Each row below holds a small network's activations on one input, seen along a few directions.
Each table varies a few parts of the input and shows all the possible inputs, shuffled.
Descriptions start from the smaller parts, as in this example, which fits no table here: one of 8 places around a ring, together with either a single point or one of 11 places along a line or (one of 3 separate values, together with one of 4 places along a line).
Shared parts are said once, and a part with two or three values counts as separate values.

Other details of the inputs shift rows strongly along two fixed directions, in all tables alike. That doesn't count.

A family of inputs:
R1: -246; 169; -103; 146; 16; -17; 158; 232; -394; -180; 73; 290; 104; 5; -39; 280; -25
R2: 19; 266; 15; -325; 36; 127; -234; -452; 26; 136; -23; -302; 87; 166; 193; -377; 185
R3: 96; 341; -90; -265; 46; 145; -92; -374; 260; 4; -69; -141; 263; 12; -42; -170; 185
R4: -19; 50; -173; 307; -96; 89; 86; 246; -366; -251; 31; 30; -126; 142; -140; 160; -72
R5: -179; -122; -11; 298; -10; -21; 65; 206; -417; -140; 92; 174; -54; 114; 38; 176; -72
R6: -27; 347; -3; -202; -3; 155; -222; -377; -306; 11; 70; -283; 71; 256; 160; -326; 187
R7: -140; 545; -96; -199; 0; 170; -100; -227; -400; -106; 66; -87; 184; 176; 80; -142; 192
R8: -2; 46; -135; 313; -103; 87; 72; 242; -384; -238; 63; 29; -124; 146; -136; 146; -52
R9: 157; -209; -57; 15; -21; -57; 93; 135; 368; 29; -121; -10; -77; -135; -127; 78; -107
R10: -66; -43; -7; -17; -58; -76; 65; 265; -142; -4; 30; 35; -207; -31; -21; 68; -102
R11: 2; -64; 41; -243; 160; 11; -198; -484; 382; 204; -101; -133; 165; 43; 175; -244; 122
R12: 75; -646; 263; 155; 32; -323; 209; 374; 520; 192; -38; 301; -106; -426; -62; 291; -239
R13: -210; -81; -48; 290; -14; -9; 71; 206; -448; -145; 79; 173; -61; 146; 36; 175; -68
R14: 279; -387; 126; 86; -25; -144; 135; 233; 579; 114; -65; 82; -130; -322; -185; 126; -153
R15: 260; -210; 278; -358; 40; -137; -106; -226; 724; 373; -88; -155; 11; -293; 70; -241; 19
Each input here is: one of 3 separate values, together with either a single point or one of 4 places along a line.
- Changing only the choice among 3 separate values turns R14 into R15. The same change can be made to R3. Which row results? => R7
- Which other rows does R4 become when the choice among 3 separate values takes its other values? List them by row number. => R2, R13

A family of inputs:
R16: 10; -282; 149; 6; 35; -152; 70; 165; 268; 133; -27; 163; -13; -240; 7; 116; -107
R17: -166; 64; -76; 209; -80; 14; 25; 205; -536; -157; 95; 50; -127; 180; 3; 75; -50
R18: 28; 364; -85; -240; 25; 118; -51; -236; 62; -21; 0; -95; 122; 19; -41; -109; 141
R19: 65; 128; 55; -193; 35; 84; -172; -333; 2; 108; 21; -224; 42; 125; 141; -270; 103
R20: -235; 239; -154; 152; -27; 135; -77; -44; -710; -212; 97; -46; -29; 357; 83; -46; 76
R21: 68; 391; -117; -288; 10; 171; -92; -255; 92; -16; -79; -174; 175; 54; 26; -183; 167
R22: 20; -96; -33; 266; -124; -36; 151; 356; -187; -154; 61; 81; -148; 2; -163; 198; -115
R23: 166; -74; 39; -102; 11; 30; -42; -177; 368; 96; -73; -110; 48; -67; -22; -106; 34
R24: 154; -267; 40; 44; -6; -118; 96; 162; 415; 71; -83; 72; -73; -217; -116; 136; -116
R25: -34; 134; 50; -75; 46; 84; -137; -270; -92; 22; 36; -90; 146; 139; 134; -177; 126
R26: -55; -131; 44; 72; 25; -94; 51; 101; 21; 23; 3; 149; 8; -81; 2; 112; -55
R27: -114; -108; 4; 243; -104; -81; 131; 401; -403; -104; 100; 140; -216; -2; -55; 203; -151
R28: 106; -284; 14; 37; 27; -116; 107; 145; 429; 63; -100; 89; -60; -215; -120; 144; -111
R29: -10; -77; 69; -132; 125; -39; -60; -219; 272; 148; -52; -6; 124; -54; 122; -93; 57
- Describe the family of inputs behind these rows. => either one of 2 separate values or (one of 3 separate values, together with one of 4 places along a line)

A family of inputs:
R30: 79; 126; 60; -354; 17; 59; 26; -108; 411; 52; -151; -24; 304; -234; -19; -130; 38
R31: -157; -6; -100; -69; 77; -44; 47; -138; 10; 37; 136; 41; -38; 11; -76; 31; 19
R32: 176; 192; -198; -212; 168; 79; -59; -411; 530; 21; -78; -186; 153; 25; -171; -167; 165
R33: -73; -5; 195; -143; 192; -19; -170; -465; 323; 161; -84; 80; 425; -47; 240; -199; 214
R34: -212; 173; -36; -347; 78; -75; -63; 140; -167; 56; 60; 41; -197; -79; 32; -33; -32
R35: -169; 2; 70; 80; 119; -73; -2; -84; -1; 36; 70; 266; 226; -89; 151; 122; 72
R36: -155; -97; 104; 152; 111; -160; 97; 24; 1; 52; 30; 280; 200; -85; 80; 171; 13
R37: -263; -543; -265; 445; 3; -115; 249; 514; -271; -210; -127; 157; -309; 119; 35; 285; -255
R38: -81; -147; 127; 259; -206; -92; 140; 647; -611; -106; 138; 93; -360; 56; -24; 142; -110
R39: -312; 24; 29; 121; -114; -198; 221; 628; -463; -84; 144; 287; -296; -22; -64; 285; -109
R40: -268; -215; 23; 340; -11; -166; 277; 401; -199; -180; 140; 272; -131; -29; -152; 250; -56
R41: -3; 104; 49; -56; -58; -10; 138; 230; 23; -68; -138; 160; 182; -191; -44; 42; 36
R42: -136; 202; -109; 273; -134; 228; -141; -172; -731; -186; 253; -174; -162; 372; 19; -37; 2
R43: 223; -66; 42; 76; -150; 151; -78; -92; 118; -113; -55; -102; 30; 161; -171; -59; 109
R44: -109; -203; -59; -225; 88; -106; -170; 29; 288; 177; -291; -165; -152; 60; 278; -221; -116
R45: -25; 384; -202; -288; -65; 85; 57; 44; 41; -7; -41; 58; 136; -205; -17; 146; -65
R46: 64; -551; 261; 265; 81; -216; 122; 288; 123; 5; 30; 257; 61; -256; 58; 187; -194
R47: -7; -179; 199; -409; 62; -300; 103; 176; 506; 327; -36; 177; -160; -302; -47; 77; -119
R48: 232; 11; -116; -183; 83; 44; 12; -282; 565; 62; -88; -59; 128; 24; -213; -29; 153
R49: -56; 265; -98; -118; -38; -75; 132; 203; 56; -118; -61; 95; 169; -252; -106; 130; -134
R50: 122; 67; -128; 198; -126; 117; 0; 111; 18; -100; -32; -64; -286; -76; -249; 141; -131
R51: 311; -375; 56; 229; -107; -199; 200; 432; 447; 18; -7; 54; -136; -193; -276; 156; -108
R52: -110; -332; 236; -137; -51; -278; 263; 534; 134; 100; 11; 342; -193; -213; -117; 256; -121
R53: -121; 182; -63; 294; -99; 187; -106; -196; -646; -202; 224; -177; -80; 363; 53; -102; 41
R54: 277; 115; 130; -226; -16; 89; -114; -236; 324; 100; -190; -230; 300; -48; 90; -321; 145
R55: 162; 217; -27; -35; -80; 76; 5; 110; -91; -30; -3; -138; -19; -120; -67; -38; -90
R56: -141; -81; -32; 12; 131; -66; 73; -125; 95; 65; 122; 54; -16; 4; -39; 35; 68
R57: 131; 81; -22; -166; 61; 134; -120; -365; 493; 18; -113; -155; 212; 59; -87; -271; 260
R58: -134; 301; -488; 91; -78; 185; -132; 43; -719; -324; -221; -137; 186; 454; 162; -4; -8
R59: 67; -65; -54; -74; -102; -260; 343; 642; 289; -4; -23; 330; -32; -508; -209; 440; -270
R60: -13; -272; 192; -142; 152; -220; 65; 44; 543; 336; -28; 386; 86; -354; -18; 366; -128
R61: -291; 82; -285; 196; 173; 245; -246; -427; -577; -102; -223; -129; 233; 588; 430; -160; 112
R62: -138; -63; 48; 110; 107; -98; 116; 45; -101; 41; 65; 305; 132; -78; 38; 245; -26
R63: 330; -230; 216; -143; -117; -71; 148; 225; 618; 178; -189; 15; 113; -375; -19; 15; -94
R64: 137; -272; 205; -25; -2; 19; -113; -279; 343; 99; 34; -157; 64; 25; 86; -310; 101
R65: 176; 44; 200; -301; -13; -3; -151; -272; 235; 255; -53; -283; -91; -29; 221; -407; 82
R66: 306; 176; 5; -296; -15; 109; -151; -219; 322; 198; -81; -203; 37; -275; 20; -178; -41
R67: -18; 468; -103; -127; -73; 187; -250; -229; -737; 22; 204; -363; -201; 330; 283; -291; 117
R68: 187; 399; -151; 47; -64; 271; -161; -394; -296; -217; 68; -322; -7; 334; -79; -245; 185
R69: -113; -96; 11; 235; -157; -188; 172; 725; -553; -163; 266; 21; -449; -57; -6; 197; -216
R70: -91; 166; 134; 144; 20; 208; -249; -504; -411; -67; 51; -98; 291; 313; 274; -262; 213
R71: 39; 134; -489; 55; 70; 268; -185; -358; -277; -286; -246; -312; 102; 583; 33; -177; 133
R72: -27; -29; -130; 297; -85; -51; 277; 413; -109; -287; 17; 246; -118; -4; -345; 331; -30
R73: 371; -189; 148; -86; -74; -101; 125; 209; 627; 238; -191; -30; 20; -443; -39; 38; -160
R74: -134; 241; -54; 328; 17; 183; -105; -178; -816; -224; 219; -34; 67; 287; 147; 44; 35
R75: 126; -4; 130; -154; 177; 28; -340; -517; 267; 229; 20; -132; 152; -115; 207; -159; -15
R76: -68; -41; 44; -238; 164; 5; -98; -447; 360; 173; 47; -84; 146; 41; 31; -246; 224
R77: -296; -76; 97; 91; -133; -149; 201; 626; -484; -104; 92; 324; -238; 27; -82; 198; -50
R78: 57; -208; 133; 121; -17; 55; -31; -173; 14; 46; 96; -136; -49; 154; 18; -80; 79
R79: 136; -7; 53; -174; 82; 100; -254; -508; 298; 243; 52; -303; -129; -28; 60; -219; 4
R80: -250; -35; -67; 54; 61; -80; 118; 18; 33; 57; 102; 125; -258; -68; -136; 223; -130
R81: 13; -164; 130; 205; 30; -29; -49; -61; -128; 30; 73; 59; 117; -35; 136; 49; -70
R82: 58; -67; 241; -70; -82; -3; -74; 64; -127; 40; 0; -103; -86; 76; 88; -249; 77
R83: 61; 357; -144; 318; -144; 263; -74; -102; -524; -332; 86; -183; -60; 399; -156; -52; 113
R84: 127; 107; -148; -237; 86; 70; -41; -226; 581; 39; -102; -42; -18; -56; -244; 43; 67
- Changing only one part turns R36 into R30. The same change can be made to R61. Which row results? => R58
- Describe the family of inputs behind these rows. => one of 5 separate values, together with either a single point or (one of 2 separate values, together with one of 5 places along a line)
- Which other rows does R68 become when the choice among 5 separate values takes its other values? List them by row number. => R42, R55, R69, R74
- Which other rows agree with R67 in the choice among 5 separate values? List them by row number. => R34, R38, R39, R44, R47, R52, R65, R69, R77, R82
- Which other rows agree with R53 in the choice among 5 separate values? List them by row number. => R31, R37, R40, R42, R56, R64, R76, R78, R79, R80
- A walk changes only the place on the line of 5. It starts at R45 and steps to R59. List the rest of the walk in order. => R49, R30, R41
